Here are a small network's activations along a few directions, averaged over the inputs that share one value of a field.
Values that are neighbours, or in one group, have similar rows; names and order tell nothing.
In the rows, zero is written as 500.
Strong random noise was added to every row along 16 fixed directions; ignore it. To show where, here is one row again and again, with new noise each time:
599; 556; 637; 526; 367; 487; 546; 373; 601; 463; 556; 259; 481; 435; 341; 531; 574; 581; 464; 610; 431; 583; 470; 552; 441; 549; 385; 416; 412
674; 725; 410; 495; 448; 492; 588; 364; 520; 433; 722; 573; 446; 413; 382; 314; 371; 569; 391; 527; 342; 420; 518; 594; 544; 375; 556; 537; 401
634; 540; 506; 386; 404; 492; 651; 277; 285; 333; 397; 690; 418; 525; 405; 480; 550; 524; 751; 403; 393; 414; 402; 584; 573; 406; 637; 369; 361
345; 473; 630; 451; 390; 619; 572; 526; 582; 787; 448; 615; 459; 494; 485; 497; 354; 419; 549; 380; 590; 781; 589; 536; 502; 507; 457; 598; 274
554; 457; 481; 425; 447; 511; 548; 485; 545; 514; 361; 346; 488; 524; 420; 504; 553; 537; 437; 351; 411; 566; 553; 504; 513; 351; 544; 636; 475
569; 553; 490; 514; 602; 488; 504; 515; 510; 367; 733; 671; 566; 605; 695; 498; 409; 618; 461; 632; 439; 334; 611; 429; 510; 628; 432; 401; 656
568; 486; 481; 606; 554; 640; 537; 478; 528; 440; 648; 495; 375; 377; 393; 685; 369; 357; 505; 500; 658; 296; 428; 507; 531; 498; 543; 569; 332
560; 379; 575; 553; 447; 508; 546; 666; 376; 585; 703; 526; 337; 459; 560; 631; 416; 442; 656; 481; 586; 431; 493; 547; 612; 507; 381; 582; 360
498; 578; 704; 566; 583; 266; 524; 681; 620; 525; 270; 561; 472; 487; 554; 405; 445; 340; 624; 439; 508; 412; 511; 345; 659; 464; 585; 510; 409
500; 402; 461; 636; 800; 635; 577; 330; 725; 489; 480; 486; 482; 435; 557; 581; 485; 494; 349; 530; 556; 376; 278; 487; 346; 629; 584; 412; 400
497; 460; 481; 680; 455; 474; 368; 620; 551; 623; 741; 208; 521; 409; 382; 579; 486; 421; 351; 560; 587; 531; 443; 513; 548; 483; 400; 715; 466
677; 476; 486; 498; 537; 381; 649; 568; 513; 358; 613; 452; 591; 303; 499; 506; 654; 449; 556; 806; 316; 369; 537; 422; 539; 589; 232; 418; 480
495; 498; 493; 485; 367; 613; 305; 381; 411; 387; 687; 565; 706; 606; 243; 564; 481; 452; 528; 405; 468; 438; 497; 504; 575; 432; 521; 675; 512
452; 637; 333; 511; 452; 532; 527; 539; 539; 564; 441; 460; 483; 361; 432; 450; 489; 353; 401; 535; 557; 524; 542; 496; 484; 446; 507; 565; 551
601; 566; 500; 525; 630; 386; 565; 653; 623; 532; 370; 486; 447; 518; 701; 470; 594; 566; 484; 391; 415; 480; 672; 388; 552; 382; 576; 593; 576
483; 638; 600; 558; 522; 573; 404; 320; 601; 470; 438; 496; 487; 616; 491; 596; 598; 566; 490; 439; 522; 487; 451; 538; 354; 612; 607; 366; 597
432; 398; 476; 346; 506; 763; 537; 416; 641; 291; 292; 294; 638; 508; 241; 744; 423; 463; 315; 518; 708; 507; 620; 461; 412; 478; 668; 539; 511
382; 629; 411; 510; 306; 612; 372; 553; 686; 513; 528; 424; 594; 534; 567; 290; 491; 622; 356; 507; 548; 622; 647; 389; 397; 486; 275; 466; 877


RELOB, 16 values:
tese: 310; 434; 384; 403; 475; 535; 519; 685; 663; 480; 15; 448; 536; 363; 548; 257; 612; 425; 501; 475; 625; 579; 562; 313; 442; 374; 409; 429; 737
dudi: 478; 383; 605; 292; 524; 678; 504; 514; 672; 469; 425; 425; 706; 600; 505; 549; 630; 786; 414; 484; 477; 757; 708; 549; 330; 504; 511; 492; 616
vuz: 623; 537; 610; 523; 495; 533; 604; 488; 617; 277; 381; 500; 520; 366; 524; 524; 601; 619; 730; 522; 638; 541; 614; 319; 565; 369; 553; 368; 442
seka: 536; 642; 475; 543; 529; 449; 745; 373; 563; 651; 636; 532; 376; 376; 582; 483; 373; 491; 371; 714; 440; 628; 567; 535; 469; 642; 451; 417; 264
dimi: 486; 563; 501; 558; 556; 294; 537; 538; 470; 384; 339; 443; 435; 452; 557; 366; 374; 434; 533; 599; 596; 394; 348; 403; 570; 518; 587; 302; 524
gefab: 490; 481; 371; 445; 324; 541; 490; 493; 315; 538; 538; 336; 265; 568; 532; 669; 365; 429; 411; 438; 483; 446; 583; 501; 469; 528; 319; 567; 572
sedor: 616; 392; 423; 477; 575; 503; 603; 515; 374; 623; 549; 628; 385; 566; 727; 759; 674; 431; 620; 368; 263; 410; 625; 441; 517; 552; 344; 657; 461
fak: 485; 751; 499; 564; 447; 369; 401; 400; 395; 444; 446; 560; 473; 491; 440; 481; 493; 369; 581; 527; 498; 433; 451; 475; 519; 546; 583; 399; 532
dag: 536; 502; 509; 612; 535; 418; 456; 529; 551; 388; 487; 269; 440; 397; 382; 383; 488; 592; 390; 598; 631; 459; 355; 538; 522; 393; 651; 437; 488
bezoz: 500; 402; 373; 550; 704; 557; 341; 506; 621; 412; 481; 569; 796; 497; 543; 487; 778; 539; 460; 478; 370; 468; 593; 324; 458; 421; 469; 658; 644
gota: 428; 410; 627; 573; 559; 643; 544; 312; 686; 578; 741; 553; 443; 547; 445; 560; 102; 420; 285; 579; 504; 412; 404; 472; 437; 739; 344; 488; 228
rig: 364; 396; 547; 432; 661; 534; 422; 732; 602; 555; 401; 512; 584; 372; 401; 444; 416; 317; 442; 586; 648; 416; 348; 610; 426; 587; 536; 486; 509
vapa: 390; 507; 511; 621; 649; 367; 520; 425; 556; 550; 391; 618; 663; 451; 496; 552; 382; 240; 507; 526; 510; 575; 533; 222; 658; 519; 576; 637; 221
meroz: 512; 440; 557; 572; 422; 453; 420; 445; 562; 521; 560; 254; 492; 543; 374; 480; 476; 572; 367; 455; 461; 564; 474; 469; 538; 425; 474; 623; 434
paku: 525; 573; 652; 482; 544; 496; 361; 463; 625; 357; 535; 555; 670; 569; 334; 407; 408; 596; 451; 437; 469; 492; 604; 451; 567; 364; 680; 600; 416
viv: 520; 384; 514; 461; 295; 523; 377; 524; 502; 494; 552; 128; 473; 624; 367; 506; 495; 630; 346; 387; 456; 536; 459; 578; 461; 431; 376; 611; 649
The values of RELOB form a ring.
Going along RELOB from bezoz by way of its neighbour paku, in what order are seka, dimi, gefab, vapa, viv met? -> gefab, vapa, dimi, viv, seka
Fewest steps between sedor and fak? -> 6
Name the neighbours of dag, in listed order. -> tese, meroz

SAB, 16 values:
kene: 479; 491; 577; 398; 274; 574; 415; 354; 314; 429; 589; 642; 476; 646; 328; 369; 457; 607; 625; 403; 480; 482; 351; 717; 504; 466; 545; 404; 511
sezur: 487; 504; 667; 581; 154; 311; 426; 482; 294; 562; 553; 398; 414; 600; 541; 566; 675; 469; 774; 530; 415; 590; 508; 396; 593; 614; 146; 413; 565
dezut: 428; 453; 701; 532; 447; 612; 544; 544; 700; 325; 443; 396; 617; 439; 403; 591; 290; 513; 529; 620; 866; 591; 597; 317; 569; 517; 539; 402; 417
binu: 492; 545; 617; 684; 441; 419; 615; 470; 512; 610; 567; 461; 274; 543; 600; 692; 170; 304; 529; 456; 624; 448; 539; 291; 689; 581; 454; 574; 243
tukom: 514; 469; 524; 480; 364; 316; 447; 621; 412; 380; 504; 233; 456; 625; 535; 374; 309; 676; 415; 516; 588; 524; 550; 436; 629; 389; 525; 470; 632
dozol: 639; 214; 590; 345; 524; 630; 626; 659; 397; 532; 697; 544; 399; 546; 631; 739; 451; 582; 614; 433; 395; 437; 626; 597; 500; 547; 276; 605; 397
ror: 416; 473; 285; 775; 447; 773; 359; 583; 627; 458; 600; 390; 435; 328; 530; 598; 582; 398; 509; 467; 876; 381; 441; 314; 464; 432; 375; 567; 734
tutod: 597; 521; 381; 448; 588; 602; 561; 658; 620; 465; 556; 478; 522; 206; 397; 442; 553; 437; 449; 608; 495; 432; 564; 569; 443; 404; 421; 586; 471
mef: 381; 409; 437; 471; 509; 507; 551; 191; 333; 479; 388; 674; 560; 642; 526; 544; 427; 376; 571; 468; 434; 431; 221; 467; 475; 691; 492; 332; 463
deti: 446; 463; 625; 524; 604; 573; 566; 450; 586; 480; 390; 583; 506; 539; 593; 678; 539; 530; 559; 542; 631; 596; 620; 387; 459; 592; 594; 402; 405
muf: 535; 509; 485; 568; 558; 473; 564; 382; 537; 412; 632; 545; 518; 590; 584; 443; 287; 591; 401; 529; 498; 422; 448; 419; 561; 547; 562; 436; 479
vusad: 664; 641; 494; 493; 501; 692; 286; 510; 412; 387; 751; 569; 595; 457; 406; 695; 907; 668; 681; 479; 515; 499; 603; 723; 351; 434; 596; 532; 671
pases: 415; 229; 434; 348; 555; 608; 554; 646; 286; 646; 667; 636; 531; 441; 461; 591; 367; 420; 521; 570; 563; 583; 498; 685; 536; 519; 472; 642; 288
deseg: 453; 536; 642; 423; 539; 585; 489; 463; 544; 468; 394; 614; 488; 538; 465; 578; 481; 556; 568; 456; 603; 564; 605; 538; 458; 496; 670; 442; 415
nisi: 448; 470; 407; 612; 255; 403; 463; 574; 374; 568; 401; 232; 332; 366; 501; 488; 676; 384; 596; 567; 558; 533; 392; 440; 493; 511; 184; 422; 632
valu: 496; 547; 630; 347; 300; 525; 732; 543; 539; 506; 330; 474; 401; 431; 399; 509; 333; 467; 568; 528; 591; 656; 712; 485; 590; 437; 520; 472; 299
The values of SAB form a ring.
Name the neighbours of valu, in listed order. -> binu, ror
Name the neighbours of dozol, in listed order. -> dezut, vusad
Name the neighbours of deti, in listed order. -> sezur, nisi
Name the neighbours of pases, in listed order. -> tukom, deseg

LUFE, 12 values:
sekir: 388; 520; 528; 519; 508; 471; 377; 595; 549; 520; 499; 607; 528; 548; 545; 276; 443; 548; 553; 489; 594; 486; 420; 509; 506; 522; 507; 412; 637
muki: 601; 674; 572; 591; 455; 433; 534; 534; 514; 548; 585; 410; 280; 474; 623; 473; 522; 624; 526; 546; 576; 486; 454; 590; 454; 545; 507; 331; 591
zavo: 509; 496; 499; 623; 577; 480; 495; 545; 489; 524; 564; 587; 663; 396; 521; 548; 728; 489; 632; 605; 566; 616; 472; 502; 539; 507; 557; 493; 460
dudu: 411; 462; 455; 368; 375; 413; 583; 492; 344; 519; 450; 601; 564; 603; 549; 326; 413; 549; 546; 568; 497; 636; 446; 558; 569; 531; 526; 369; 542
rikal: 509; 399; 547; 492; 564; 453; 571; 382; 483; 474; 359; 405; 563; 520; 496; 617; 661; 581; 515; 519; 493; 635; 513; 471; 502; 473; 594; 493; 389
tikik: 687; 649; 780; 471; 555; 376; 467; 576; 740; 394; 550; 408; 362; 543; 499; 395; 412; 601; 410; 481; 287; 246; 527; 514; 435; 530; 415; 421; 524
nitis: 405; 394; 465; 576; 602; 635; 450; 408; 654; 504; 276; 542; 547; 476; 502; 436; 536; 468; 543; 287; 594; 511; 343; 392; 442; 414; 600; 505; 477
tel: 497; 334; 542; 672; 573; 692; 463; 295; 691; 419; 505; 367; 609; 423; 417; 626; 602; 565; 509; 455; 600; 589; 371; 365; 429; 474; 478; 530; 359
sugip: 535; 564; 565; 564; 427; 476; 369; 497; 504; 566; 651; 541; 534; 543; 457; 463; 550; 491; 500; 396; 364; 464; 541; 481; 529; 446; 422; 641; 507
suvu: 402; 448; 418; 448; 430; 286; 558; 431; 340; 406; 536; 521; 516; 652; 559; 183; 57; 514; 366; 673; 441; 419; 372; 413; 656; 592; 427; 336; 539
lun: 484; 455; 559; 512; 507; 513; 465; 392; 400; 543; 644; 680; 656; 589; 424; 546; 500; 562; 558; 448; 490; 643; 540; 557; 613; 435; 687; 637; 292
savu: 433; 454; 482; 570; 450; 428; 473; 377; 440; 584; 528; 516; 532; 583; 565; 448; 425; 492; 509; 416; 429; 593; 400; 424; 542; 530; 388; 528; 459
The values of LUFE form 4 separate groups.
Which other values are in the same group as rikal? Give them in the order they are listed. -> sugip, lun
Which other values are in the same group as savu? Give them in the order they are listed. -> tikik, nitis, tel
Which other values are in the same group as sekir? Give them in the order they are listed. -> suvu
